Each row below holds a small network's activations on one input, seen along a few directions.
In each table, some parts of the input vary, and every possible input appears once, in random order.
Descriptions start from the smaller parts, as in this example, which fits no table here: one of 4 places along a line, together with either a single point or one of 11 places along a line or (one of 3 separate values, together with one of 5 places around a ring).
Shared parts are said once, and a part with two or three values counts as separate values.
(in the rows, 128 means zero)

Other details of the inputs shift rows strongly along three fixed directions, in all tables alike. That doesn't count.

Rows:
row 1: [122 208 156 108 114 104 128 176 148 169 194 125]
row 2: [129 129 100 144  97 135 140 108 105 111 126 134]
row 3: [132 229 158 111 146 115 152 251 125 181 209  94]
row 4: [149 104 128 130 127 137 125  64 118 113  83 131]
row 5: [ 56  76 129 132 222 116 116 250 154 199 127 115]
row 6: [155 164  97 149  93 145 138 118 111 122 122 111]
row 7: [102  81 182 103 167 131 119 131 148 116 123 148]
row 8: [125 117 106 128 101 135 129 102 126  98 120 143]
row 9: [ 89 111  89 156 109 147 100  95 153 138  70 120]
row 10: [144 145 144 127 114 132 119 100 123  99 136 123]
row 11: [ 95  81  98 144 118 149 101  98 113 104  95 124]
row 12: [151  79  76 151 119 142 129  44 130 101  64 122]
row 13: [136 125  97 148 101 153 113 112 128 111  87 111]
row 14: [ 86 124  63 152 110 143 109 169 114 136 113 112]
row 15: [188 110 165 100 117  95 155  60 133 100 164 181]
row 16: [132 107 171 119 149 141 118  96 145 100 107 129]
row 17: [207 169 125 115  74  82 163  69 100  98 210 171]
row 18: [ 77 101 132 134 165 137 126 196 132 161 112 118]
row 19: [159 165 148 123 109 126 147 124 124 123 141 122]
row 20: [117  95 163 125 156 147 105 121 145 118  97 122]
row 21: [189 167 169 100 108 101 154  70 115 100 159 147]
row 22: [100  69 139 121 141 144 115 126 146 119  91 141]
row 23: [105  83 132 137 172 142 118 114 136 132  64 115]
row 24: [156 140 144 122  93 121 150 103 109 112 156 151]
row 25: [131  98 132 121 157 106 142 128 138 130 143 150]
row 26: [153 228 133 114 106 113 144 197 128 141 203 111]
row 27: [151 134 160 109 123 137 129 120 151 117 120 132]
row 28: [134  88 223  84 187 105 147 125 151 132 143 173]
row 29: [169 161 204  86 133 119 148 131 161 114 160 148]
row 30: [143 182  89 142 112 125 130 137  92 140 147 107]
row 31: [108 106  37 168 128 128 120 149 109 147 123 119]
row 32: [100  56 155 122 147 140 112  85 140  92  88 145]
row 33: [137 214  35 165  53 127 141 162  66 137 189 109]
row 34: [162 155 195  99 143 128 150 149 143 145 149 129]
row 35: [150 123 210 100 159 131 143 141 154 139 125 135]
row 36: [128 151 107 143 116 143 112 126 117 113 130 107]
row 37: [136 174 179  99 115 104 133 121 160 137 166 146]
row 38: [158 129  85 142 111 119 137  84 118 112 112 116]
row 39: [110 123  72 155  87 140 107 104  92 100 127 120]
row 40: [185 139 158 101 131 104 161  79 141 106 148 142]
row 41: [ 58 130  55 174 118 148  90 152 143 163  75  92]
row 42: [ 75 132  26 168 102 151 101 191 102 154 118  93]
row 43: [145 111 188 106 142 138 117  91 145 104 117 138]
row 44: [138 145 165 100 177 102 144 194 147 175 168 116]
row 45: [ 69  95 161 120 212 116 125 220 141 180 132 126]
row 46: [171 172 104 132  77 102 148  90  82 112 182 148]
row 47: [ 90  86  84 152 119 149 102 101 112  99  90 121]
row 48: [120 106 168 112 154 140 122 145 164 129  94 124]
row 49: [191 136  97 131  89 117 145  51 114 103 127 132]
row 50: [116 191  16 176  59 137 128 174  65 153 168  95]
row 51: [100 110 105 148 105 142 103  83 150 125  76 123]
row 52: [ 93 140 153 120 177 106 131 230 120 189 175 123]
row 53: [121  92 181  93 151 130 133 131 158 117 126 161]
row 54: [ 90  99 109 147 171 143 106 166 122 166  76  96]
row 55: [109  52 144 132 157 127 123  83 133 111  75 153]
Each input here is: one of 5 places around a ring, together with either a single point or (one of 2 separate values, together with one of 5 places along a line).
Changing only the place on the ring of 5 turns row 6 into row 34. The same change can be made to row 29. Which row results? -> row 27
Changing only the place on the ring of 5 turns row 45 into row 52. The same change can be made to row 26. Which row results? -> row 13
Start at row 20 and move only the place on the line of 5, one step at a time. The first step leads to row 13. Which rows follow, in order? -> row 35, row 54, row 44
Which other rows does row 40 become when the place on the line of 5 takes its other values? List them by row number. -> row 3, row 16, row 23, row 26

Rows:
row 56: [146 154  91 138 114 121 153  93 107 115 133 129]
row 57: [150 154  97 142  46 131 137  75  91  90 137 158]
row 58: [124  84 179  93 173 113 128 148 186 133 146 165]
row 59: [ 82  84 106 151 141 142 107 118 145 112  51 117]
row 60: [139 131 182 115 169 137 147 187 158 168 123 125]
row 61: [ 59 131  51 164 120 152 111 203 129 164  77  87]
row 62: [144 102 170 103 118 133 113  71 131  84 115 167]
row 63: [150 159 110 138 138 141 120 158 127 146 127 103]
row 64: [ 95 119  81 162 102 151 112  99 108 120 114 110]
row 65: [ 98 157 108 151 121 132 109 178 110 133 159  99]
row 66: [173 177 225  85 118 120 152 134 166 137 167 152]
row 67: [134 112 105 149 121 124 118 112  94 104 122 140]
row 68: [190 166 134 140 106 117 144  80 115  98 142 133]
row 69: [154 153 210  70 139  97 143 120 152 129 176 138]
row 70: [114  68 138 127 129 128 107  55 126 113  73 154]
row 71: [107 123 199  88 171 138 109 191 156 145 160 124]
row 72: [168 138 167 105  92 117 140  48 134  62 140 149]
row 73: [129 151 119 135 132  99 132 171 146 139 193 143]
row 74: [162 149  95 130  36 151 145  55 113  69 124 140]
row 75: [130 178 143 124 110 103 127 148 102 119 181 143]
row 76: [118 101 191  99 183 112 138 153 129 153 148 162]
row 77: [167 177 119 110 110 100 150 130 102 135 184 115]
row 78: [ 86  43 133 139 178 133 115 113 175 144  86 154]
row 79: [103  92 125 160 141 153  96 105 153 119  53 109]
row 80: [145 157 109 152 133 134 138 125 118 146 129 112]
row 81: [ 86 148  58 147 112 157  93 180 116 137 117  84]
row 82: [109  88 120 144  98 161 123 106 132 109  91 130]
row 83: [125  51 117 143 120 143 130  88 117 110  61 159]
row 84: [154 157 101 128  92 134 156 145 106 124 152 122]
row 85: [129 125 107 136  97 127 114  82 110 118 130 116]
row 86: [132 159  93 130 120 125 120 175  89 137 165 119]
row 87: [153  77 168 107 143 142 126  91 136  94 113 140]
row 88: [134 187 110 136 111 142 101 167 134 153 138 101]
row 89: [101  54 117 140 167 139 112 125 126 148  78 104]
row 90: [123 138  79 134 115 100 125 155 133 164 166 130]
row 91: [122 105 160 135 140 147 116  73 159 128  76 133]
row 92: [138 155 119 142 123 119 132 155  99 122 171 113]
row 93: [ 91 116  74 163 154 144 113 182 107 138 105  88]
row 94: [116  80 148 123 169 141 137  96 138 122  93 131]
row 95: [128 123 189  90 182 114 165 188 158 157 137 140]
row 96: [119 117 130 116 123 111 128  98 143 130  99 126]
row 97: [108 184 104 134 106 120 138 135 120 134 152 125]
row 98: [100 163  66 143 107 137 106 165 122 134 117 101]
row 99: [137  75 106 130 141 123 134  63 130 115  61 127]
row 100: [179 163 132 121 108  98 159  88 113  85 158 144]
row 101: [168 139 158 124 102 118 123  55 145 122 106 131]
row 102: [169 138 135 133 129 117 137  97 130 139 117 121]
row 103: [168 177 127 109 118 124 138 141 106 113 174 123]
row 104: [104 130  58 146 144 141 119 173 116 143 101  95]
row 105: [ 88 147 109 140 125 129 115 151 102 150 147 133]
row 106: [137  87 156 107 151 106 129 104 120 137 121 155]
row 107: [ 84 159  98 141 126 141 118 164 120 144 145  99]
row 108: [154 156 111 121  88 103 156 138 137 130 191 157]
row 109: [ 97  80 186 113 187 139 143 219 152 170 129 121]
row 110: [120 103 216  94 198 119 145 173 148 157 167 140]
Describe the family of inputs behind these rows. -> one of 5 separate values, together with either a single point or (one of 2 separate values, together with one of 5 places along a line)
Changing only the choice among 5 separate values turns row 98 into row 96. The same change can be made to row 71. Which row results? -> row 85
Which other rows does row 90 become when the choice among 5 separate values takes its other values? List them by row number. -> row 58, row 73, row 78, row 108
List by row number the other rows that have the choice among 5 separate values in common with row 56. -> row 64, row 76, row 78, row 80, row 91, row 94, row 97, row 105, row 107, row 110
Which other rows does row 79 become when the choice among 5 separate values takes its other values? List them by row number. -> row 66, row 88, row 91, row 101
